Each row below holds a small network's activations on one input, seen along a few directions.
Each table varies a few parts of the input and shows all the possible inputs, shuffled.
Descriptions start from the smaller parts, as in this example, which fits no table here: values(3) and (point or line(11) or (line(4) and ring(8))).
Shared parts are said once, and a part with two or three values counts as separate values.
(in the rows, 128 means zero)

Other details of the inputs shift rows strongly along two fixed directions, in all tables alike. That doesn't count.

Table:
r1: [153  88 157 117 173 145  38 105  85 153 167  85 124 133 118]
r2: [123  54 186  97 169 145  18  73  71 164 151  99 114 157 135]
r3: [104 136 121 132 110 124 150 136 145 117 111 136 123 128 140]
r4: [146  97 154 111 166 146  90 104  82 146 141 126 109 143 127]
r5: [113 114 139 127 126 129 113 122 141 128 135 107 149 140 124]
r6: [116 143 101 131 120 116 184 149 125 122 113 172 119 104 145]
r7: [ 97 138 118 134 101 113 165 142 152 114 105 151 129 125 134]
r8: [153  93 155 114 165 142  44  99  82 148 171  94 125 131 120]
r9: [155  96 160 114 164 140  47  98  82 149 172  95 121 131 119]
r10: [124 157 109 129 108 123 194 148 134 113 114 165 125 117 126]
r11: [156 175 125 190  99 128  88 158 207 107 136  18 172 128  72]
r12: [101 160 108 154  90 110 172 160 177 107 102 133 150 119 122]
r13: [155 141 126 145 114 130  99 129 184 136 128  94 157 140 112]
r14: [159 153 127 152 137 137 116 148 148 118 141  87 144 133  92]
r15: [133  88 146  84 139 128 104  88 109 152 124 159 105 149 162]
r16: [129 145 131 150 117 131 102 141 163 119 132  77 147 135 110]
r17: [133 140 126 154 111 128 103 135 160 117 125  71 143 132 110]
r18: [150 150 121 155 133 130 108 150 149 125 149  88 145 115  99]
r19: [131  82 171 117 154 142  22  97 108 147 154  68 137 154 113]
r20: [117 121 118 111 131 119 158 123  93 131 127 180 108 111 155]
r21: [158  93 160 112 175 151  58 103  82 144 155  94 120 150 116]
r22: [113  90 147 108 135 130 107  92  90 144 116 136  99 140 156]
r23: [117 104 129  99 140 124 142 107  78 137 134 182  94 117 158]
r24: [105  94 151 107 136 128 119 104 113 136 132 138 124 141 144]
r25: [ 95 131 119 133 108 119 174 133 150 122 111 153 140 127 140]
r26: [146 118 128 114 124 128 100 114 151 140 128 117 138 148 136]
r27: [143 175 111 156 105 128 163 163 164 109 125 113 156 115  98]
r28: [100 130 121 129 113 126 149 130 135 126 107 146 120 129 147]
r29: [155 110 143 130 164 144  68 124 112 137 151  89 131 135 107]
r30: [157 156 130 146 125 137 117 144 144 121 146  88 151 128  90]
r31: [127 152 108 135 121 124 188 149 136 111 111 162 118 122 127]
r32: [ 87 193  67 161  66 106 238 184 200  88  81 161 144 110 137]
r33: [152 158 126 148 126 131 111 138 146 120 151  88 149 118  94]
r34: [125 110 127 118 146 130 130 121  95 143 131 157 108 117 144]
r35: [115 116 128  96 136 125 158 107  83 133 126 183  98 118 155]
r36: [142 167 131 183 103 126  83 162 207 110 142  36 182 132  69]
r37: [122 156 107 131 108 125 196 147 131 119 111 171 126 117 129]
r38: [115 118 118 112 131 122 159 118  91 135 127 185 104 113 155]
r39: [124 156 124 160 107 129 118 152 177 112 122  82 154 127 109]
r40: [107 131 120 129 106 117 161 129 133 119 100 141 117 125 149]
r41: [154 153 126 146 125 139 115 145 144 120 144  88 155 129  91]
r42: [115 167  95 137 103 116 203 147 140 114 111 175 127 104 134]
r43: [ 99 106 139 112 127 123 143 115 120 131 120 148 131 134 149]
r44: [119 137 106 126 129 120 183 147 121 121 106 176 113 114 143]
r45: [117 101 129 101 148 126 141 114  81 140 129 177  93 118 157]
r46: [122 144 107 125 124 123 195 145 120 116 105 177 114 122 142]
r47: [117 127 122 106 130 122 163 119  95 129 122 176 110 114 151]
r48: [110 113 140 120 126 124 129 118 132 130 132 125 138 139 133]
r49: [128 103 132  91 127 121 134 102 121 146 111 169 115 143 168]
r50: [119  91 134  96 161 133 138 108  70 146 120 185  88 129 159]
r51: [113 141 118 140 100 117 158 134 149 114 105 128 121 124 136]
r52: [136 144 119 130 127 129 132 131 125 122 138 124 136 118 118]
r53: [182 177 124 178 103 130  74 155 233 119 147  26 190 140  69]
r54: [121  94 135  95 158 131 139 111  76 140 122 180  87 129 155]
r55: [130 115 126 112 151 129 139 126  98 133 125 157 104 127 140]
Description of these inputs: values(5) and (point or line(4) or ring(6)).
Question: The inputs of r13 and r53 match in every part but the values(5) part. If r28 is changed in the same way as r13 into r53, which row does it become?
Answer: r16
Question: The inputs of r51 and r17 match in every part but the values(5) part. If r35 is changed in the same way as r51 into r17, which row does it become?
Answer: r52
Question: Which other rows does r42 become when the ring(6) part takes its other values? List them by row number.
Answer: r4, r34, r37, r38, r50
Question: Which other rows does r2 become when the values(5) part takes its other values? List them by row number.
Answer: r7, r12, r19, r36

Table:
r56: [160  58 173  74 175 144  56  67  62 173 146 135 103 151 157]
r57: [106 136 115 109 103 110 163 127 145 123 126 166 143 128 141]
r58: [129 135 114 119 136 131 146 137 111 120 112 148  99 131 142]
r59: [157 133 131 168 133 133  61 135 170 135 157  58 156 119  95]
r60: [ 69  82 139 103 127 126 156 112 115 124  82 138 112 168 175]
r61: [130 163  94 145 114 113 188 161 151 104 109 147 118 108 132]
r62: [138 147 131 156 125 133 114 132 132 121 152  80 146 111 100]
r63: [143 131 145 148 149 138 118 143 130 124 141 104 141 127  93]
r64: [142 137 149 169 145 143  81 143 154 125 163  61 165 121  74]
r65: [127 134 101 120 125 123 165 139 123 130  97 174 101 132 150]
r66: [142 142 138 151 143 146 112 150 136 120 133  98 140 138  89]
r67: [155  58 179  65 176 142  58  63  66 164 157 133 105 163 148]
r68: [135 153 109 115 110 125 176 139 153 119 110 159 129 143 130]
r69: [ 98 121 118 114 126 117 135 129 104 123 130 154 112 112 153]
r70: [ 88 132 122 130 121 120 167 146 120 118 123 166 134 114 127]
r71: [155 140 131 150 119 134  94 125 170 136 147  87 164 123 109]
r72: [152 146 133 168 133 134  70 143 164 119 163  45 152 114  91]
r73: [164 153 123 140 123 140 112 139 163 131 122  99 149 140 106]
r74: [128 110 138 101 130 124 126 100 125 139 143 147 130 136 143]
r75: [108 106 128  95 122 121 131 105 103 147 124 176 123 127 164]
r76: [142  76 168  83 177 156  66  80  29 152 144 124  87 152 140]
r77: [ 90 137  89 127  99 103 182 145 138 123 104 190 121 107 159]
r78: [116 161 139 179  78 122 115 143 201 105  99  68 140 130  99]
r79: [146 148 103 151 119 117 151 152 161 122 116 130 129 116 123]
r80: [117 146 106 125 115 117 207 140 103 113 108 173 109 109 142]
r81: [ 91 141 111 121 105 116 180 135  99 116 121 168 120 108 145]
Question: Describe the family of inputs behind these rows.
Answer: values(2) or (line(4) and line(6))
Question: What sort of input is r75?
Answer: line(4) and line(6)
Question: Which other rows belong to the same alternative as r60? List them by row number.
Answer: r78
